W = [[-23, -18, -20, -11, -13, 6, 32, -20, -25], [4, 8, -27, -19, -23, -14, 16, 7, -1], [-26, -16, 15, 15, 26, 23, -1, -20, -6], [-12, -2, 31, 29, 27, 27, -22, -15, 4], [-23, -17, -8, -9, -4, 18, 18, -18, -15], [-24, -13, -34, -24, -14, 4, 39, -25, -19], [17, 5, 0, 0, -12, -17, -15, 16, 23], [21, -3, 23, 22, 13, 5, -27, 21, 21], [-5, -3, -21, -10, -13, 3, 20, 0, -4]]
W[-9,-9] = -23
W[-8,6] = 16
W[-9,7] = -20
W[-9,-7] = -20
W[-7,-3] = -1
W[-2,7] = 21
W[-4,-9] = -24
W[-3,0] = 17
W[1,4] = -23
W[4] = [-23, -17, -8, -9, -4, 18, 18, -18, -15]
W[-1,0] = -5
W[-1,6] = 20
W[8] = [-5, -3, -21, -10, -13, 3, 20, 0, -4]
W[-7,5] = 23
W[8,-8] = -3
W[:, 5] = [6, -14, 23, 27, 18, 4, -17, 5, 3]
W[3,-6] = 29
W[-1,-1] = -4
W[-2,-8] = -3
W[0,1] = -18
W[:, 3] = [-11, -19, 15, 29, -9, -24, 0, 22, -10]
W[-6,-2] = -15
W[:, 1] = [-18, 8, -16, -2, -17, -13, 5, -3, -3]
W[-6,6] = -22
W[1,8] = -1
W[3,8] = 4
W[:, -2] = [-20, 7, -20, -15, -18, -25, 16, 21, 0]
W[2,4] = 26
W[:, 6] = [32, 16, -1, -22, 18, 39, -15, -27, 20]
W[8,7] = 0
W[6,-7] = 0
W[:, -7] = [-20, -27, 15, 31, -8, -34, 0, 23, -21]
W[-4,-7] = -34
W[-2,-3] = -27
W[:, -5] = [-13, -23, 26, 27, -4, -14, -12, 13, -13]
W[-4,-2] = -25
W[:, 8] = [-25, -1, -6, 4, -15, -19, 23, 21, -4]

m =
[[  5 -10  -7  -3]
 [ 35  11  -4 -13]
 [ 10 -14 -39 -19]
 [-13  -7  -2 -21]
 [ 14   2  -3  -2]]
Indices start at 0.
(0, 0) => 5
(1, 0) => 35
(2, 1) => -14
(2, 2) => -39
(0, 3) => -3
(3, 1) => -7
(4, 2) => -3
(2, 3) => -19
(3, 2) => -2

grid =
[[-47 -26  -4   7 -22  27  23  -8  -4   9]
 [ -5   2  -7  -7  -4   0  -3  -5   1  -4]
 [ -3  -4   3  -5  -7  -3  -4  -5  -7   2]
 [  8  29  18  25   7 -15 -15  -6 -12 -21]]
grid[0][0] = -47
grid[-4][6] = 23
grid[3][7] = -6
grid[0][-5] = 27
grid[-4][-1] = 9
grid[2] = [-3, -4, 3, -5, -7, -3, -4, -5, -7, 2]
grid[-2][5] = -3
grid[:, -2] = [-4, 1, -7, -12]
grid[2][8] = -7
grid[-4][-2] = -4
grid[3] = [8, 29, 18, 25, 7, -15, -15, -6, -12, -21]
grid[:, 1] = [-26, 2, -4, 29]
grid[:, -3] = [-8, -5, -5, -6]
grid[3][4] = 7
grid[-4][2] = -4
grid[:, -6] = [-22, -4, -7, 7]
grid[-3][9] = -4

X = [-13 -43  -4   2  -2 -16  -1   4  -1  -1  -1  -4]
X[-12] = -13
X[-3] = -1
X[2] = -4
X[-2] = -1
X[4] = -2

data =
[[164  90 160 147 148]
 [ 94 156 123 157  78]
 [  3 136 189 121 150]
 [141  49 111 193 135]
 [160 119  97 136 134]
 [118 166 149  85 162]
 [215 105 143 151  78]
 [119 177 178 118 115]
 [136 153 110 133 115]]
data[0][0]: 164
data[1][2]: 123
data[2][0]: 3
data[3][4]: 135
data[1][0]: 94
data[1]: [94, 156, 123, 157, 78]
data[6][0]: 215
data[2][1]: 136
data[8][1]: 153
data[6][3]: 151
data[3][0]: 141
data[0][3]: 147
data[1][1]: 156
data[7][3]: 118
data[2][3]: 121
data[8][4]: 115
data[3]: [141, 49, 111, 193, 135]
data[4][4]: 134
data[4]: [160, 119, 97, 136, 134]
